These are the activations of a small neural network, seen along a few directions. Each row is one input.
Each table varies a few parts of the input and shows all the possible inputs, shuffled.
A made-up example of a description, with smaller parts first: one of 6 places along a line, together with either a single point or one of 9 places along a line or (one of 2 separate values, together with one of 5 places around a ring).
Shared parts are said once, and a part with two or three values counts as separate values.
In the rows, 128 means zero.

Other details of the inputs vary at random and push rows far along three fixed directions, the same in every table; ignore that.

A family of inputs:
row 1: [102  91 112 140 110 121 122 138 111 150 110]
row 2: [170 119 144  83 119 153 148 162 169 131 153]
row 3: [114 163 133 168 102 121 101  85 106 135 127]
row 4: [112 161 115 159 146  68 145  77  77 150 168]
row 5: [120 174 112 181 117 117 104  98 116 134 127]
row 6: [123  93 136  99 142 162 130 144 133 121 125]
row 7: [109 203 148 133 121 166 128 114 154 132  83]
row 8: [132 101 100 104 128 125 132 143 128 142 159]
row 9: [132  85 141 153 119 112 114 145 127 113 112]
row 10: [102  99 125 144 105 126 128 127 115 149 113]
row 11: [117 105 125 157 157 146 122 129 127 117 109]
row 12: [117 177 142 160 151 118 103  92  79 112 136]
row 13: [151 104 122 115 142 106 142 156 144 118 149]
row 14: [132  93 132 147 142  92 144 125 121 143 116]
row 15: [151 181 115  86 142 106 160 103 120 142 218]
row 16: [104  98 123 151 111 127 136 123 125 150 113]
row 17: [149 198 140 131  97 139  94 124 154 131  92]
row 18: [124 172 159 173  99 119 110 100 133 140  73]
row 19: [132 208 123 104  86 160 119 147 167 123 140]
row 20: [109  97 123 154 141 162 111 134 148 121  74]
row 21: [139 114 103  82 128 137 159 168 160 127 182]
row 22: [124 183 152 141 123 175 113 117 145 115 107]
row 23: [160 126 139  72 113 139 138 178 161 117 152]
row 24: [135  93 130 146 107 131  91 147 138 130  76]
row 25: [123 211 140  88 125 172 140 135 163 135 108]
row 26: [122 102 137 114 127 186 117 162 149 117 102]
row 27: [114  94 126 131 158 125 115 124  95 119 125]
row 28: [148  72 124 144 166  75 144 112 105 132 158]
row 29: [145 202 141 100  94 158 131 121 142 135 174]
row 30: [131  97 125 136 139  87 129 135 108 144 114]
row 31: [121 190 134 124 126 162 101 121 140 120  97]
row 32: [145 180 144 182 124 107 108  94 124 126 116]
row 33: [127 169 150 157 112  94 108 103 101 139 100]
row 34: [115 100 140  99 156 141 163 135 124 133 138]
row 35: [115  99 110 144 110 128 105 129 117 138 121]
row 36: [138 194 142  97 104 134 145 121 133 121 195]
row 37: [107  94 125 156 156 137 128 139 132 103 108]
row 38: [159 190 129  79 107 132 161 123 107 111 159]
row 39: [131 199 147  67 141 139 138 109 122 123 167]
row 40: [149  74 127 139 156  77 127 130  83 127 164]
row 41: [147 181 139 132 118 109 114 130 134 114 132]
row 42: [122  92 144 147 102 130 114 145 137 142  69]
row 43: [144 103 131 129 113 144 128 169 180 117 101]
row 44: [ 96  93 136 137 126 159 103 132 135 121  72]
row 45: [113  84 115 135 185  93 137 132  82 103 162]
row 46: [100 178 140 167 131 144 102  88 137 121  74]
row 47: [125 174 151 126 139 151 127  99 128 119 130]
row 48: [135  88 140 150 105 136  98 140 142 130  78]
row 49: [135 179 116 158 121  96 132  90  75 108 119]
row 50: [151  82 119  87 158  79 148 136 112 137 172]
row 51: [133 203 136  76 153 137 148 106 138 126 165]
row 52: [140  77 104 142 154  88 174 112  80 111 149]
row 53: [106 165 152 164 146 115 115  94  89  98 135]
row 54: [107 126 125 102 127 173 124 166 154 135  76]
row 55: [133 203 124  83 113 123 152 120 127 152 175]
row 56: [144  92 117 157 137 113 113 144 133 130 107]
row 57: [104  88 115 126 165 116 119 125 106 123 116]
row 58: [143 100 143  99 114 127 128 140 146 135 123]
row 59: [134 108 109 127 119 150 137 147 154 138 145]
row 60: [116  82 116 155 116 133 121 122 130 138 121]
row 61: [107  98 116 151 158 133 121 145 128 105 106]
row 62: [139  75 116 132 166  64 140 114 103 136 152]
row 63: [127  88 139 150 108 131 108 131 155 133  73]
row 64: [129 116 119 106 151 157 123 158 133 119 128]
row 65: [113 107 109 164 100 155 106 132 160 139  84]
row 66: [161 184 147  88 128 113 151 109 153 136 164]
row 67: [109 170 125 153 113  95 105  79  91 137 142]
row 68: [147 114 101 108 119 140 158 149 132 114 112]
row 69: [150  78 129  85 151  82 146 134 106 135 175]
row 70: [136  79 120 136 165  64 153 123  95 145 147]
row 71: [176 102 121  65 157 105 160 162 126 132 202]
row 72: [114  96 109 158  97 151  92 151 132 134  96]
row 73: [115  88 113 140 171 124 125 124 112 122 120]
row 74: [142 102 120 149 133 110 113 131 136 133 103]
row 75: [160 109 144  83 118 144 154 171 174 118 152]
row 76: [120 105 100 154 119 128 106 140 121 135 124]
row 77: [114 117 141 122 122 183 125 161 169 104  95]
row 78: [127 136 118  84  91 180 154 167 193 155 115]
row 79: [146 121 123  87 108 169 151 157 166 138 168]
row 80: [126 174 136 168  83 140 116 100 105 106  72]
row 81: [106 107 123 170  91 154 108 143 156 120  92]
row 82: [137 104 142 160 100 145  94 147 144 126  77]
row 83: [124 177 124 128 121 112 139  87 130 141 161]
row 84: [105 163 134 161  99 115 104  82 109 138 122]
row 85: [134 119 124  71 105 159 154 144 171 144 159]
row 86: [115  76  94 135 155  79 142 109  99 143 168]
row 87: [131 119 133  66 138 168 143 178 150 106 150]
row 88: [105 160 149 155 151 114 121  71  99 119 125]
row 89: [112 184 126 186 110 114 114  94 125 119 131]
row 90: [124 163 127 162 184  91 129  81  73 115 167]
row 91: [ 98  94 130 131 145 134 123 139 105 131  94]
row 92: [127 164 113 110 139  83 139  90  94 142 193]
row 93: [155  82 138 110 135 120 143 138 140 133 145]
row 94: [113 100 141  93 151 140 155 139 114 133 138]
row 95: [131 123 117  81  87 174 128 186 175 124 137]
row 96: [135  89 118 146 125 116 156 118  96 110 118]
Each input here is: one of 6 places around a ring, together with either a single point or (one of 3 separate values, together with one of 5 places along a line).
The inputs of row 35 and row 65 match in every part but the place on the ring of 6. If row 40 is changed in the same way as row 35 into row 65, which row does it become? -> row 32
The inputs of row 18 and row 42 match in every part but the place on the ring of 6. If row 47 is changed in the same way as row 18 into row 42, which row does it become? -> row 6
The inputs of row 77 and row 87 match in every part but the place on the ring of 6. If row 34 is changed in the same way as row 77 into row 87, which row does it become? -> row 91
Change only the choice among 3 separate values in row 93. List by row number the other rows that result. -> row 47, row 60
Start at row 80 and move only the place on the ring of 6, one step at a time. The first step leads to row 38. Which rows follow, in order? -> row 49, row 68, row 52, row 96
Change only the place on the ring of 6 in row 48. List by row number the other rows that result. -> row 17, row 24, row 28, row 74, row 93
